A small network was shown many inputs. Here are its activations along a few directions, one row for each input.
Each table varies a few parts of the input and shows all the possible inputs, shuffled.
Descriptions start from the smaller parts, as in this example, which fits no table here: values(3) and (point or ring(11) or (line(4) and ring(5))).
Shared parts are said once, and a part with two or three values counts as separate values.
(in the rows, 128 means zero)

Other details of the inputs vary at random and push rows far along two fixed directions, the same in every table; ignore that.

A family of inputs:
row 1: [132 143 135 123 138 132 124 131 117 129 139]
row 2: [134 135 139 116 129 128 128 129 118 139 148]
row 3: [141 132 135 128 130 133 129 135 129 122 149]
row 4: [141 133 130 134 140 140 133 136 128 124 144]
row 5: [138 134 138 121 129 132 125 137 127 120 145]
row 6: [119 135 118 123 137 136 114 146 120 119 139]
row 7: [137 134 131 130 141 137 136 127 119 143 147]
row 8: [134 141 138 129 137 134 121 143 127 117 135]
row 9: [127 124 112 128 110 117 153 108 134 146  80]
row 10: [126 127 114 122 107 109 150 110 132 143  80]
row 11: [133 115 111 135 110 117 159 108 136 135  85]
row 12: [135 135 139 119 129 130 128 131 119 128 147]
row 13: [110 136 126 121 126 127 124 133 120 138 154]
row 14: [134 140 132 129 140 141 128 130 119 132 139]
row 15: [137 134 135 124 130 129 132 127 120 141 152]
row 16: [111 118 111 131  96 111 143 129 147 118  91]
row 17: [135 141 135 124 138 134 122 137 126 121 138]
row 18: [110 119 106 127  96 110 146 123 146 122  91]
row 19: [140 132 134 138 139 140 131 141 129 120 141]
row 20: [119 135 122 128 136 135 113 151 122 115 136]
row 21: [ 88  26 160 156 180 116  20  47 150 130 116]
row 22: [140 132 139 133 129 132 128 141 130 118 146]
row 23: [137 134 142 125 128 132 124 143 129 116 143]
row 24: [136 139 135 135 139 142 125 142 128 120 136]
row 25: [112 136 126 124 126 129 124 135 122 127 153]
row 26: [133 115 115 129  98 109 156 108 137 134  90]
row 27: [109 122  96 121 105 110 142 119 126 142  81]
row 28: [136 139 131 130 140 142 126 136 127 124 138]
Description of these inputs: line(4) and (values(2) or ring(5)).
The inputs of row 1 and row 17 match in every part but the line(4) part. If row 11 is changed in the same way as row 1 into row 17, which row does it become?
> row 4
Change only the line(4) part in row 20. List by row number the other rows that result.
> row 6, row 21, row 27

A family of inputs:
row 29: [129 127 143 119 145 129 105 116 119 137 133]
row 30: [128 122 144 130 141 132 102 134 134 108 130]
row 31: [147 113 137 150 170 150 120 103 125 145 129]
row 32: [139 122 151 128 140 131 106 128 135 113 132]
row 33: [110 111 129 138 136 131 100 138 138 110 139]
row 34: [106  90 107 139 100 104 123 111 157 111  57]
row 35: [118 127 136 122 146 130 101 122 118 132 131]
row 36: [120 106 140 141 135 129 111 121 140 120 149]
row 37: [118 119 157 137 170 153  74 143 124 109 211]
row 38: [145 119 155 130 139 128 112 122 137 119 138]
row 39: [135 123 146 121 144 126 111 109 120 144 139]
row 40: [115 163  57 108  57 106 215 148 122 140  63]
row 41: [129 213 113 101 138 157 145 200  84 125 189]
row 42: [133  65 115 141  70  78 160  62 176 130   4]
row 43: [ 96  95  98 130 105 101 123  99 141 134  57]
row 44: [178 189 104 134 116 157 205 182 119 116 121]
row 45: [151 185 105 114  89 132 199 179 117 122 144]
row 46: [154 195 108  99  96 131 197 164  97 146 137]
row 47: [141 111 156 136 133 129 119 114 141 126 148]
row 48: [131 115 147 127 139 127 119 101 124 152 150]
row 49: [100 116 120 129 142 129 100 125 122 134 140]
row 50: [110 111 131 132 140 127 111 109 123 145 150]
row 51: [122 111 137 129 140 125 116 104 123 148 152]
row 52: [118 123 136 134 140 133  98 138 137 106 131]
The inputs of row 45 and row 51 match in every part but one. If row 38 is changed in the same way as row 45 into row 51, which row does it become?
> row 39
What is each input in this table made of?
> values(2) and (point or ring(11))
Change only the values(2) part in row 41. List by row number the other rows that result.
> row 52

A family of inputs:
row 53: [ 88 115 144 118 170 130  56 109 106 143 165]
row 54: [130 145 141 126 160 143  95 143 115 115 134]
row 55: [171 127 176 129 139 136 126 121 138 120 157]
row 56: [148 131 167 133 144 140 103 154 140  95 179]
row 57: [127 154  87 121 105 129 189 132 111 158 114]
row 58: [149 173 127 119 108 143 151 204 126  81 171]
row 59: [109 161  99 113  92 120 162 165 119 129 137]
row 60: [145 119 117 110  73  89 187  82 135 166  76]
row 61: [137 118 157 126 156 134 112  95 112 165 180]
row 62: [101  36 146 140 100  76  97  40 172 136  72]
row 63: [ 74 144 120 107 154 139  65 156 100 120 176]
row 64: [140 131 104 126 106 112 163 112 133 137  32]
row 65: [126 181 124 100 102 129 154 184 108 120 191]
row 66: [129 189 120 107 114 141 161 179  96 133 194]
row 67: [159 121 119 138  90 114 187 110 153 131  53]
row 68: [122 115 157 127 152 133 104 104 118 153 181]
row 69: [141 198 110  94 138 145 161 159  70 167 167]
row 70: [114 144  81 120  86 106 160 142 140 113  23]
row 71: [117  85 137 152 131 126  91 129 161  89 110]
row 72: [ 99 108  90 118  55  85 160 130 150 112  74]
row 73: [136 128 149 141 142 141 107 152 143 100 153]
row 74: [125  42 149 164 121 100 101  58 182 116  50]
row 75: [ 95 129 115 130 146 137 104 139 118 133 165]
row 76: [125 104 148 157 177 152  76 130 143 105 152]
row 77: [172 187 146 115 115 145 167 187 118 102 180]
row 78: [182 122 134 127  84 104 193  93 152 139  57]
row 79: [139 115  93 149  95 117 178 116 156 118  39]
row 80: [146 167  94 120 119 139 195 133  98 168 135]
row 81: [107 128 138 114 164 133  86 109  97 160 156]
row 82: [ 79  94 126 140 160 135  62 123 128 119 165]
row 83: [132 178  69 127  84 136 195 196 131  92  80]
row 84: [104 140 125 124 152 143  79 163 123  91 131]
row 85: [170 109 161 159 191 164 108 102 126 138 160]
row 86: [178 132 166 140 157 150 134 115 127 138 154]
row 87: [ 83  82 123 136 121 112  85 115 144 116 129]
row 88: [107  17 162 142 117  77  85  11 174 154  72]
row 89: [172 194  90 108 101 133 210 162 101 144  71]
row 90: [160 131 142 150 167 160 132 130 127 127 147]
row 91: [102 102 141 142 170 140  79 107 120 139 181]
row 92: [ 79 126 127 113 158 130  64 127 108 137 155]
The inputs of row 85 and row 90 match in every part but one. If row 89 is changed in the same way as row 85 into row 90, which row does it become?
> row 64
The inputs of row 74 and row 71 match in every part but one. If row 53 is changed in the same way as row 74 into row 71, which row does it become?
> row 63
What is each input in this table made of?
> values(2) and line(4) and line(5)
Change only the line(5) part in row 80. List by row number the other rows that result.
> row 57, row 75, row 82, row 91
Start at row 58 and move only the line(5) part, one step at a time. The first step leads to row 56. Which rows follow, in order?
> row 77, row 55, row 78
